These are the activations of a small neural network, seen along a few directions. Each row is one input.
In each table, some parts of the input vary, and every possible input appears once, in random order.
A made-up example of a description, with smaller parts first: values(2) and (point or ring(11) or (line(4) and ring(5))).
Shared parts are said once, and a part with two or three values counts as separate values.

Other details of the inputs shift rows strongly along three fixed directions, in all tables alike. That doesn't count.
To show where, the next rows are all for the same input, with only those details redrawn:
[-10   0  12  -5   7 -15  -6  13 -15  20   9  22  -7]
[  0 -16 -21  -6  15 -20   5  29  -4  22 -21  33 -17]
[ 11  17  13  12  -8  11   0 -40   6 -22  15 -17  20]
[  3   4  25  -4  22 -12  12  -2 -23  -1  30   7  -5]
[-10   7  20  -2  -2  -9 -12  -1 -10  13  14  12   3]
[ -8  -1 -16   4 -16  -5 -24   6  11  20 -25  19   4]
[ 14  -5 -15   1  19  -8  16   2  -1  -4  -8  11  -7]
[  9  10  -5  11 -12   8  -7 -27  12 -12  -5  -8  16]

A family of inputs:
row 1: [ 18   4 -17   6  -8  18  14 -25  13 -18 -16 -21  16]
row 2: [ -6  -8 -24   7 -24  14  -8  12  32 -16 -45  -2 -11]
row 3: [ 17   9 -25   7   5   7  14 -10   3 -12 -17  -9   0]
row 4: [ -3  10   5   7  -7  21  -9 -32  36 -17 -13 -29  -3]
row 5: [ -9   4  29  -5  18  -3  14   8 -32   8  37   1   3]
row 6: [-16   8  12   3 -20   8 -16 -12   0   8  12  -5  25]
row 7: [ 27 -29  -9   3  27 -25  25  25  -5 -27  -1 -16 -38]
row 8: [  2   2  -1  12 -16  11 -15 -17  35 -12  -9 -25  -9]
row 9: [ -6  14  29  -4  17  -7   8   0 -36   4  34   2 -10]
row 10: [-15   6  46  -7 -12   1  -9  11 -16 -25  36 -15  -9]
row 11: [-11  -3 -10  -6  10  -7  10  27 -19  20  -2  12 -10]
row 12: [ 17 -17 -25  -6  22  -2  27   7   7  -8  -5   6   3]
row 13: [-18  -6  17   5 -37   0 -44  13   9  -9  -7 -16   0]
row 14: [ 27   7  -7   5  16   6  27 -31   5 -32   6 -17  10]
row 15: [ 31 -23 -28 -11  34  -2  44   1   5 -18  -8   3  -5]
row 16: [ -2   5  -1   7 -18   9 -24 -20  15   0  -1   1  18]
row 17: [ 1 -6 -3 -5 13 -4 16  7 -8  3  7  5  3]
row 18: [-11  10 -15  12 -22  15 -10  -8   6   6 -14 -10  19]
row 19: [-17  -4 -17  -9 -14  -5  -9  25  -6  32 -23  15  -6]
row 20: [ -7 -10   9   8 -13 -13 -21  21  10  10   3  -7 -28]
row 21: [ 16   0 -12  -3  15   2  25   1 -12  -6  -5  -5  -9]
row 22: [ 13 -12 -21  -7  13  -7  19   9   2   2 -15  10  -7]
row 23: [  9   9   8   3 -12  17   8 -38   6 -23  14 -25  24]
row 24: [-16   4  10  -1 -11  -9 -23   8  -3  24   1  19   3]
row 25: [-18 -10 -15  -3 -21   3 -26  13  13  26 -13  17  16]
row 26: [-10  -9 -13  -9  -3 -11 -19  24   7  29 -13  29  -2]
row 27: [ -7   0  20 -12  -2  -4 -12   5  -5  16  19  10   8]
row 28: [ 15  -7 -35   9   2   0   3   9  11   6 -39  14  -6]
row 29: [-27   7  28  -9   3   8 -13   6   1  -2   5  -6 -15]
row 30: [ -9  15  16   1 -22  12 -20 -13  -3   9   8  -9  14]
row 31: [ 13   0   3  -1  23   5  33  -9 -17 -17  19 -11   2]
row 32: [ -3  13  32  -8  18  -8   9   2 -29   6  34   3  -4]
What is each input in this table made of?
Answer: ring(8) or (line(4) and line(6))
Which other rows does row 12 become when the line(4) part takes its other values? List them by row number.
Answer: row 11, row 17, row 31

A family of inputs:
row 33: [  4 -16 -22   2  11  -3   4  17  18  -2 -26   8 -18]
row 34: [  0  10  10   2  -2   7   5 -13 -14  -8  10  -6  18]
row 35: [  3   9 -20  10 -13  13  -4 -27  19  -3 -22  -6  17]
row 36: [ -3  -3  -8  -2  -3  -3  -6  17   3   5 -20   5 -19]
row 37: [-21  -7  13  -8 -15  -9 -21  30  -7  21   3   7  -9]
row 38: [ 16   4 -19  14 -20   6 -19 -30  21  -3 -16  -1  24]
row 39: [  6   6  13  -4  10   4  17 -13 -19 -12  28  -5  14]
row 40: [ 21 -16 -13 -12  44 -10  45  13 -18  -8  10  13 -10]
row 41: [ 14  -6 -12  14 -12  -4 -14  -9  23 -12 -15  -3   0]
row 42: [ 16   4  -7   2  24   2  36  -6 -16 -12  13  -3  -1]
row 43: [-27   7  19  -3 -22  -5 -30  18  -9  20   6   1  -8]
row 44: [  5  12  15   6   3  12   2 -26   7 -29  13 -27   0]
row 45: [  8 -17 -17  -4  14  -9  10  26  14   1 -21   7 -19]
row 46: [ -1  22  24   5  -2  14   4 -29 -13  -6  27 -14  16]
row 47: [-13  -2  32 -11   9 -12   3  18 -30   2  30  -2 -15]
row 48: [ 13  -4 -28   1  -1   6   7  -7  18   0 -22   4  10]
row 49: [-19 -16   6  -8  -5 -11 -15  33  -1  21  -4  15 -14]
row 50: [-21  13  15  -2 -20   3 -23 -10   5  24   7   6  16]
What is each input in this table made of?
Answer: values(2) and (point or ring(8))
The inputs of row 39 and row 37 match in every part but the values(2) part. If row 50 is changed in the same way as row 39 into row 37, which row does it become?
Answer: row 33

A family of inputs:
row 51: [  1 -11  15  -9  23 -13  17  20 -12  -9  18   6 -19]
row 52: [ 20  -7 -48   8  20  -1  24  -5  23  -6 -46  12  -8]
row 53: [  5 -18 -33  -6   9  -6  11  28   7   1 -36  10 -15]
row 54: [ -2  21  26   1   6  10  11 -21 -10  -8  17 -10   3]
row 55: [-15   5   8  -7  -9   4  -5   7  -6  17   4   5   4]
row 56: [ 19  -5   4  -2  17  -8  13  -7  -6 -15  12   2   0]
row 57: [ -9   7  27   5 -15   4 -15 -11  -1 -14  21 -12   6]
row 58: [ -6  13  15   4  -4   8  -5 -23  -3   1  23 -11  18]
row 59: [ 13   4  10   5   2  -1   1 -20   1  -9  16 -10   6]
row 60: [ -7 -19 -13  -1   3 -20  -7  42  -1  22 -18  23 -26]
row 61: [ -9   3  21  -7  -9  -4 -20  -4   0  12  16   6   8]
row 62: [ 15  -3 -10   2  20   7  26 -18   1 -15   5  -7   7]
row 63: [ -6 -10 -14  -4  11 -12  -7  31   9  16 -23  24 -32]
row 64: [ 12  16   7   9  -5  10  -5 -46  16 -22   4 -15   9]
row 65: [ -5  -7 -15  11 -24   0 -23  10  19   3 -25   3  -3]
row 66: [  5  -4  14 -11  27  -3  27   5 -18 -15  18  -9 -11]
row 67: [ 13  -8   0  -2  15 -16   6   8  -8   4   6  10  -9]
row 68: [ -4  18   7   7 -25  14 -10 -19  -2  -3   6 -14  18]
row 69: [-23   3  16  -7 -11  -4 -19  16  -9  22   6  -1  -5]
row 70: [ -7  -5  10 -10   0 -13 -14  15  -5  17   6  19  -1]
row 71: [ 12  -4  -1 -10  25   1  36   5 -14  -9   8   2  -7]
row 72: [-15  10   9  -3 -20   6 -14   2  -9  10   5   5  11]
row 73: [ 18 -13 -45   6  16  -6  19  12  11   5 -32  12  -4]
row 74: [  9   8 -35  15 -32  21  -8 -19  28  -5 -36 -15  18]
row 75: [-24  21  32   1 -18  12 -31 -11  -4   9   9 -10   2]
row 76: [-16   5  -8   5 -32   6 -30   4  12  15 -21  -8   5]
row 77: [  2   5 -12   9 -14  11 -10 -18   9  -7  -8  -3  22]
row 78: [  3  -5  15 -12  29  -5  27   8 -20  -9  20  -9 -15]
row 79: [  8   5  12   3  -5   7  -5 -30   9 -12  15 -14  15]
row 80: [-24  -7  21 -10  -3 -12 -19  29  -6  25  12  15 -16]
row 81: [-15   4  19  -4 -16  -7 -30   1   1  26  12   8   6]
row 82: [ 19  -5 -46  14  -6   7   4  -8  22  -9 -38   1  13]
row 83: [ 23   0  -8  -3  22  10  40 -13  -8 -30   6 -11   2]
row 84: [  8   1  10 -10  27  -3  34   4 -22  -3  23  -2  -9]
row 85: [-23  -1  21   0 -15  -9 -26  19  -3  21  12   6 -10]
row 86: [ -2  -9   8  -8   9 -23  -8  25 -15  21   8  25 -11]
row 87: [-13 -14  -9  -5  -5 -10 -14  32  12  17 -18  17 -15]
row 88: [ -7   3  -1   2 -10   9  -9 -13   7   5  -1   1  17]
row 89: [ 11   1 -13   8   8   1  10 -10  -2  -6   0  -2   8]
row 90: [ -4  -5 -20  10 -25   7 -22   2  32   4 -28  -5  -1]
row 91: [  0  -7  12  -8  24 -14  20  21 -28   0  15   1 -20]
row 92: [ 15   1  -9   5  11  10  18 -23   2 -23   5  -9  15]
row 93: [  1   7   1   0  -6   5   5  -3 -10  -3   4  -2   6]
row 94: [ 10   2  -2   3   3   7  13 -13  -2 -29   1 -20   4]
row 95: [ -3   6   2   7 -18   9  -9 -13   1 -13  -4 -18   8]
What is each input in this table made of?
Answer: ring(5) and (point or ring(8))
The inputs of row 57 and row 56 match in every part but the ring(5) part. If row 63 is changed in the same way as row 57 into row 56, which row does it become?
Answer: row 64
The inputs of row 87 and row 71 match in every part but the ring(5) part. If row 80 is changed in the same way as row 87 into row 71, which row does it become?
Answer: row 55
Which other rows does row 76 become when the ring(5) part takes its other values? List them by row number.
Answer: row 59, row 73, row 74, row 85
